Each row below holds a small network's activations on one input, seen along a few directions.
Each table varies a few parts of the input and shows all the possible inputs, shuffled.
A made-up example of a description, with smaller parts first: one of 5 places around a ring, together with either a single point or one of 11 places around a ring or (one of 2 separate values, together with one of 6 places along a line).
Shared parts are said once, and a part with two or three values counts as separate values.
(in the rows, 128 means zero)

Other details of the inputs vary at random and push rows far along two fixed directions, the same in every table; ignore that.

Table:
row 1: [122 129 124 134 137 126 146 142 143 114 126]
row 2: [125 145  92 125  99 115  51 121 114 125 110]
row 3: [119 113 132 147 143 107 138 125 127 124 125]
row 4: [138 132 149 139 121 122 131 131 136 137 142]
row 5: [136 130 152 134 131 129 121 119 139 118 138]
row 6: [117 119 117 122 138 149 141 129 134 123 131]
row 7: [131 153  74 122  87 117  70 142 119 143 109]
row 8: [133 104 139 134 132 129 131 117 120 119 134]
row 9: [131  98 126 113 143 115 137 141 123 124 144]
row 10: [128 130 140 139 133 128 126 127 133 149 142]
row 11: [147 133 126 132 129 126 146 131 135 143 135]
row 12: [126 123 126 122 126 143 146 133 138 110 131]
row 13: [131 117 116 123 134 137 150 124 129 116 128]
row 14: [110 128 132 137 130 132 137 112 136 140 131]
row 15: [134 136 134 122 129 143 136 118 143 114 133]
row 16: [127 109 149 133 123 136 127 125 128 113 136]
row 17: [130 127 119 126 136 135 148 111 136 119 123]
row 18: [140 130 125 124 137 137 140 109 134 120 130]
row 19: [125 133 128 125 128 141 144 119 145 113 125]
row 20: [127 123 115 135 146 120 150 133 133 120 124]
row 21: [117 101 126 112 147 127 128 147 128 131 146]
row 22: [104 198 214  61 148 125 161 145   4 154  20]
row 23: [143 125 140 143 131 112 134 127 131 149 136]
row 24: [103 132  83 138 103 100  66 136 112 125 101]
row 25: [135 131 127 124 129 152 135 129 130 137 146]
row 26: [148 147  74 116  80 119  78 131 102 124 115]
row 27: [141 125 142 135 140 123 125 110 129 124 136]
row 28: [142 138 135 131 122 132 141 140 144 136 137]
row 29: [118 106 140 133 135 141 122 121 125 126 136]
row 30: [125 133 126 122 141 149 131 114 140 127 133]
row 31: [129 127 141 143 134 124 125 132 136 155 138]
row 32: [144 134 135 124 118 146 139 133 133 124 147]
row 33: [119 131 141 137 117 125 142 116 140 128 131]
row 34: [138 130 150 142 122 117 130 136 140 143 137]
row 35: [116 130 120 125 140 148 139 115 141 125 125]
row 36: [113 118 142 146 134 113 134 133 137 119 127]
row 37: [126 104 135 111 135 121 132 150 132 118 146]
row 38: [112 126 116 134 150 132 141 138 138 126 127]
row 39: [142 144  89 131  85  96  71 128 107 136 113]
Description of these inputs: one of 3 separate values, together with either a single point or (one of 2 separate values, together with one of 6 places along a line).
Question: The inputs of row 6 and row 12 match in every part but the choice among 3 separate values. If row 10 is changed in the same way as row 6 into row 12, which row does it become?
Answer: row 4
Question: Change only the choice among 3 separate values in row 23. List by row number the other rows that result.
Answer: row 31, row 34
Question: List by row number the other rows that have the choice among 3 separate values in common with row 22.
Answer: row 3, row 8, row 9, row 11, row 13, row 17, row 18, row 20, row 23, row 26, row 27, row 39

Table:
row 40: [119 169 144 109 116  86  84 159  65 163  72]
row 41: [126  94 169 141 156 123 155 137 127 138 152]
row 42: [107 153 127  82 121 144  79 127  64 131  76]
row 43: [132  95 170 137 162 116 150 151 130 143 159]
row 44: [126 119 166 159 152 109 168 107 136 146 137]
row 45: [ 87 100 105 114 184 150 196 138 145  95 119]
row 46: [136 173 137  64 108 126 105 138  39 105  52]
row 47: [116 130 171 148 148 143 159 106 152 128 133]
row 48: [159 136  48 153  68 118  84 133 178 139 165]
row 49: [129 142  62 157  83 131  70 102 164 117 142]
row 50: [158 106  41 126  74 133  77 131 172 109 180]
row 51: [149 142 149 140 146 150 179 109 148 141 135]
row 52: [122 105 175 133 147 135 157 126 143 109 143]
Question: What is each input in this table made of?
Answer: either a single point or (one of 2 separate values, together with one of 6 places along a line)
Question: Change only the place on the line of 6 in row 47. List by row number the other rows that result.
Answer: row 40, row 44, row 48, row 49, row 51
